Each row below holds a small network's activations on one record, seen along a few directions.
After each row come some of the record's fields: VOKA, DOBE, DES, SOSOL, ZUD, ROVA.
A field that a record lacks is left out.
The largest differences between rows may come from other fields.
In the rows, zero is written as 500.
Strong random noise was added to every row along 13 fixed directions; ignore it. To show where, here is one row again and again, with new noise each time:
[499 592 548 454 497 541 643 518 541 634 311 555 689 580 711 397 379 354
 487 503 626 748 720 601 646 334 571 393 627 586 469 429]
[565 459 573 412 445 503 463 312 574 516 659 519 538 460 339 438 653 542
 477 526 724 310 406 412 401 479 748 372 725 516 443 667]
[723 264 357 460 509 504 528 231 364 581 295 538 476 534 621 649 516 641
 383 767 416 520 541 660 521 619 556 287 338 388 210 215]
[403 467 630 478 702 500 557 622 464 460 628 571 427 483 335 409 404 418
 429 429 274 337 452 283 377 355 729 780 588 487 509 427]
[714 470 549 281 573 552 821 522 495 644 494 351 595 413 659 714 586 568
 549 565 460 687 403 290 397 654 515 449 407 344 395 553]
[772 742 314 634 628 325 683 482 426 623 286 563 372 623 727 362 579 442
 377 712 563 703 750 524 623 651 605 482 415 566 476 669]
[801 444 452 374 553 512 358 249 584 604 338 602 329 305 524 411 473 368
 395 363 613 753 451 464 517 561 892 535 450  89 143 606]
[302 232 545 468 323 540 452 380 335 479 520 637 642 501 339 592 410 506
 526 516 457  67 512 567 519 302 761 309 608 718 309 132]
[366 636 506 625 656 316 581 637 392 576 529 606 558 579 431 408 528 536
 611 562 461 276 672 582 547 392 771 383 660 657 627 533]
[342 478 424 379 613 306 201 362 674 439 621 476 426 556 459 242 408 490
 434 346 548 449 477 317 175 422 793 634 530 381 439 311]
[471 539 484 652 599 635 347 516 441 613 391 756 398 546 501 182 636 482
 539 357 444 797 584 560 649 467 571 551 559 218 309 400]
[596 361 464 276 533 346 540 439 570 499 595 302 478 402 459 662 586 652
 483 538 528 432 369 387 285 730 615 418 375 384 463 586]
[468 664 576 634 463 470 549 427 553 395 516 527 400 430 501 235 155 401
 433 527 482 364 496 545 585 376 612 666 430 659 485 427]
[233 499 716 393 650 512 751 806 543 463 626 304 687 541 471 553 307 570
 575 498 259 472 472 479 390 387 302 592 480 627 781 344]
[456 299 500 632 403 428 650 582 412 405 695 579 414 434 571 406 706 809
 485 711 465 226 493 424 649 804 544 511 561 606 320 476]

[445 591 521 638 668 506 704 428 300 526 470 566 648 625 582 489 268 554
 597 714 256 238 584 573 548 229 595 431 504 672 451 123]  VOKA: buzen / DOBE: zopo / DES: solut / SOSOL: logez
[426 312 557 512 269 671 431 464 411 466 357 701 654 637 356 541 526 333
 366 468 622 444 657 729 774 282 410 393 701 762 465 428]  VOKA: vir / DOBE: vanid / DES: vava / SOSOL: lebig / ZUD: fotis / ROVA: bot
[445 297 367 404 411 639 338 466 294 421 467 528 553 696 325 630 763 465
 336 423 506 505 504 403 429 495 309 484 428 608 495 300]  VOKA: vir / DOBE: zopo / DES: vava / SOSOL: lebig / ZUD: fotis / ROVA: nimul
[696 391 502 471 747 497 673 627 465 599 408 526 464 528 583 670 674 597
 437 624 289 738 550 500 548 666 405 512 473 248 431 576]  VOKA: buzen / DOBE: zopo / DES: solut / SOSOL: dase
[539 628 384 577 587 483 375 283 517 492 414 446 441 733 468 325 465 557
 436 595 475 628 533 618 387 463 276 442 333 514 600 345]  VOKA: vir / DOBE: zopo / DES: solut / SOSOL: kom
[622 506 521 528 684 647 682 430 287 574 542 522 555 574 457 600 613 584
 543 687 279 410 415 367 402 414 505 482 527 456 460 371]  VOKA: buzen / SOSOL: logez
[332 458 547 558 208 639 495 609 437 495 439 622 559 344 591 297 558 411
 648 226 657 625 586 532 859 552 576 452 529 546 279 489]  VOKA: vir / DOBE: zopo / DES: vava / SOSOL: logez / ZUD: fotis / ROVA: nimul
[443 347 405 389 504 389 363 414 559 499 327 460 496 554 578 597 281 437
 341 606 481 471 616 678 405 427 555 423 429 565 498 297]  VOKA: buzen / DOBE: zopo / DES: solut / SOSOL: zetaz
[435 304 376 514 289 510 377 500 323 494 449 621 400 450 353 645 674 411
 501 394 478 338 476 442 487 600 604 411 423 543 356 451]  VOKA: vir / SOSOL: dase
[310 589 495 464 656 459 471 740 393 563 401 520 560 631 376 452 498 305
 543 304 356 601 661 487 469 331 563 546 520 557 686 484]  VOKA: buzen / SOSOL: logez
[492 244 604 498 581 404 517 646 584 548 501 733 423 458 454 479 592 488
 417 475 390 453 651 561 700 563 659 632 763 372 319 624]  VOKA: vir / DOBE: zopo / DES: solut / SOSOL: lebig
[597 289 426 421 547 514 556 648 264 592 248 694 378 448 461 724 524 233
 333 417 313 538 632 399 596 485 824 621 473 440 313 476]  VOKA: vir / SOSOL: toz
[310 409 558 579 534 578 227 546 341 389 537 654 373 337  76 438 382 408
 621 156 282 294 360 595 570 332 752 613 383 334 418 380]  VOKA: vir / DOBE: vanid / DES: vava / SOSOL: logez / ZUD: zalod / ROVA: bot
[446 233 470 350 511 539 340 512 516 357 473 440 642 537 546 688 535 630
 431 473 572 590 465 555 532 515 323 501 521 414 473 314]  VOKA: buzen / DOBE: vanid / DES: vava / SOSOL: lebig / ZUD: zalod / ROVA: bot
[482 375 411 375 402 496 438 348 379 482 547 472 507 618 331 586 681 452
 399 550 563 279 487 332 300 473 626 386 539 676 497 449]  VOKA: vir / SOSOL: logez
[445 509 475 375 437 510 512 653 413 623 416 527 545 488 400 565 664 347
 598 229 540 648 544 377 502 540 630 433 446 463 455 593]  VOKA: vir / DOBE: zopo / DES: solut / SOSOL: toz
[465 589 459 628 435 636 592 806 218 589 417 710 353 541 377 513 798 252
 487 337 425 558 604 273 624 519 553 658 501 633 518 684]  VOKA: vir / DOBE: zopo / DES: vava / SOSOL: zetaz / ZUD: fotis / ROVA: nimul
[543 430 481 480 254 570 569 373 332 531 491 489 537 365 427 721 530 561
 658 536 519 244 367 544 573 579 571 232 349 597 343 463]  VOKA: buzen / DOBE: vanid / DES: solut / SOSOL: logez
[279 321 584 496 556 561 472 695 472 514 465 520 595 578 424 558 438 548
 546 433 290 529 565 678 573 426 308 465 511 471 570 306]  VOKA: buzen / DOBE: vanid / DES: solut / SOSOL: kom
[438 654 495 453 382 611 462 580 445 606 501 492 485 373 410 522 578 397
 748 164 531 648 373 345 468 497 566 461 379 361 472 588]  VOKA: vir / SOSOL: kom
[418 414 442 321 481 406 118 249 691 447 469 340 530 622 255 528 427 483
 382 452 653 455 440 710 224 393 468 311 465 479 658 453]  VOKA: buzen / DOBE: zopo / DES: solut / SOSOL: toz
[255 398 660 313 419 515 505 606 680 361 698 369 704 498 434 454 417 479
 515 327 609 425 444 376 436 394 467 567 657 633 582 492]  VOKA: buzen / DOBE: zopo / DES: solut / SOSOL: logez
[429 678 456 581 391 535 584 584 520 547 533 566 540 648 623 321 624 392
 504 487 590 615 609 326 482 448 416 534 608 677 547 492]  VOKA: vir / SOSOL: dase
[640 567 579 648 562 601 574 373 556 472 541 519 495 415 567 419 426 654
 525 720 485 534 415 669 635 475 402 471 552 396 467 523]  VOKA: buzen / SOSOL: logez
[516 424 416 474 404 447 420 502 596 426 402 469 372 441 579 486 399 406
 366 457 495 638 513 531 510 617 441 595 350 461 452 471]  VOKA: vir / SOSOL: dase
[370 302 375 472 395 416 362 492 501 478 419 467 584 654 502 604 620 637
 493 537 494 537 600 693 504 615 276 257 404 543 475 301]  VOKA: buzen / DOBE: zopo / DES: solut / SOSOL: dase
[395 722 500 722 517 528 500 634 481 539 491 517 455 481 595 316 494 622
 684 519 442 636 495 647 616 559 321 481 414 444 607 500]  VOKA: buzen / SOSOL: toz
[695 612 343 555 515 413 373 317 316 359 465 506 409 539 275 703 512 411
 406 547 590 209 405 443 460 432 600 536 370 664 558 589]  VOKA: buzen / DOBE: zopo / DES: vava / SOSOL: lebig / ZUD: zalod / ROVA: bot
[535 673 511 424 583 522 557 479 492 592 430 465 567 610 511 570 362 337
 578 391 387 629 495 406 360 322 463 563 392 471 542 368]  VOKA: vir / DOBE: vanid / DES: vava / SOSOL: lebig / ZUD: fotis / ROVA: bot
[505 631 520 538 382 563 467 538 441 426 473 533 398 403 313 381 433 244
 484 273 543 492 457 413 608 448 602 651 415 587 497 687]  VOKA: buzen / SOSOL: logez
[370 113 586 378  55 791 431 410 469 289 639 442 547 408 389 480 648 604
 454 361 615 458 302 411 623 687 243 487 409 577 252 336]  VOKA: vir / DOBE: vanid / DES: vava / SOSOL: logez / ZUD: zalod / ROVA: bot
[412 425 617 331 513 369 394 444 663 625 533 496 651 552 213 672 509 408
 542 444 565 279 553 673 343 289 645 286 788 527 682 674]  VOKA: vir / SOSOL: lebig
[677 580 361 409 485 593 405 323 468 594 329 461 530 627 451 545 641 346
 437 456 619 772 513 473 397 457 432 390 423 435 488 554]  VOKA: buzen / SOSOL: logez
[611 743 445 574 293 649 602 371 409 542 588 498 480 550 397 484 717 434
 562 495 644 411 382 277 435 586 372 435 426 672 504 651]  VOKA: vir / DOBE: zopo / DES: solut / SOSOL: lebig
[745 484 530 377 316 774 560 220 491 561 318 411 581 346 531 603 378 420
 529 479 613 749 352 656 609 460 412 304 308 338 315 464]  VOKA: vir / SOSOL: logez
[336 452 498 434 499 422 488 761 522 515 542 498 455 241 745 430 470 567
 725 221 415 653 474 328 579 685 692 633 376 252 296 428]  VOKA: buzen / DOBE: zopo / DES: vava / SOSOL: logez / ZUD: fotis / ROVA: nimul
[519 449 374 429 494 417 518 384 466 463 568 371 597 588 567 546 615 668
 527 615 567 437 498 458 370 584 484 351 416 565 484 372]  VOKA: vir / DOBE: zopo / DES: vava / SOSOL: logez / ZUD: fotis / ROVA: nimul

Here are new rows. What are their fields?
[504 518 507 412 375 446 643 414 492 443 594 312 605 326 648 579 334 610
 671 492 510 335 364 402 473 566 574 431 298 559 363 366]  VOKA: buzen / DOBE: zopo / DES: vava / SOSOL: logez / ZUD: fotis / ROVA: nimul
[425 721 481 820 313 441 601 455 436 489 716 603 454 405 593 268 628 749
 765 631 638 171 427 476 663 653 602 366 563 667 405 564]  VOKA: vir / DOBE: zopo / DES: solut / SOSOL: toz
[492 622 476 388 565 498 338 581 606 475 456 266 468 602 239 630 577 410
 460 383 551 722 413 637 325 514 117 487 364 458 901 711]  VOKA: vir / SOSOL: lebig
[265 346 665 368 536 507 293 603 753 461 511 412 644 495 398 452 424 538
 426 492 654 589 561 849 486 373 398 369 777 487 803 613]  VOKA: buzen / SOSOL: zetaz
[394 654 451 648 635 534 436 609 497 458 713 510 301 652 493 239 759 606
 463 541 422 541 439 211 264 576 341 763 519 479 655 520]  VOKA: vir / DOBE: zopo / DES: vava / SOSOL: zetaz / ZUD: fotis / ROVA: nimul
[615 535 360 698 682 470 323 302 357 405 433 678 229 573 379 323 378 408
 311 598 288 363 503 472 456 384 696 743 409 449 374 328]  VOKA: buzen / SOSOL: logez
[526 434 361 360 595 264 560 615 544 532 453 415 463 575 675 578 584 489
 343 604 541 562 651 359 354 638 642 538 530 543 573 574]  VOKA: vir / SOSOL: toz
[400 220 523 489 421 644 364 409 549 412 467 529 487 524 570 445 389 620
 395 525 371 576 433 591 535 519 300 567 422 377 283 109]  VOKA: buzen / DOBE: zopo / DES: solut / SOSOL: toz
[490 595 388 495 652 265 544 598 489 535 440 470 485 684 454 576 532 363
 345 631 482 399 690 492 344 435 616 494 597 733 771 614]  VOKA: vir / SOSOL: dase
[468 143 600 470 427 780 456 607 269 508 342 642 565 604 150 611 860 455
 340 476 488 582 642 791 797 492 344 300 660 556 535 605]  VOKA: vir / DOBE: zopo / DES: vava / SOSOL: logez / ZUD: fotis / ROVA: nimul
[474 601 533 549 303 593 564 404 349 498 486 474 692 589 225 699 516 412
 587 580 605 217 474 669 546 294 415 196 539 879 694 564]  VOKA: buzen / SOSOL: logez
[498 437 421 539 364 794 312 447 280 581 290 660 402 575 351 580 601 265
 430 373 388 620 464 474 467 382 382 531 348 493 388 300]  VOKA: buzen / DOBE: zopo / DES: vava / SOSOL: zetaz / ZUD: fotis / ROVA: nimul
[522 333 340 420 373 452 532 493 316 578 492 580 575 644 568 703 830 486
 434 579 573 329 587 215 382 584 662 402 601 707 345 402]  VOKA: buzen / DOBE: zopo / DES: vava / SOSOL: toz / ZUD: fotis / ROVA: nimul
[404 531 600 454 607 591 367 570 624 500 345 591 661 531 475 324 436 343
 394 340 707 812 686 789 757 296 467 463 746 431 635 610]  VOKA: vir / DOBE: zopo / DES: solut / SOSOL: lebig
[445 444 522 506 380 514 417 342 485 525 431 457 663 471 434 689 399 582
 577 635 618 277 515 882 504 369 486 121 548 636 590 442]  VOKA: buzen / DOBE: zopo / DES: vava / SOSOL: zetaz / ZUD: fotis / ROVA: nimul
[515 544 482 434 417 436 538 412 441 567 371 521 728 571 398 603 496 356
 537 495 730 356 669 687 631 312 711 170 650 746 536 623]  VOKA: buzen / DOBE: zopo / DES: solut / SOSOL: logez
[362 536 583 683 538 435 386 575 603 504 550 663 480 356 604 213 435 588
 612 463 598 509 582 695 694 464 681 480 745 354 449 580]  VOKA: buzen / SOSOL: dase
[758 419 648 555 617 664 671 368 514 475 560 632 470 616 508 501 547 486
 247 786 434 456 494 414 558 413 432 693 770 535 423 555]  VOKA: buzen / DOBE: vanid / DES: vava / SOSOL: lebig / ZUD: fotis / ROVA: bot
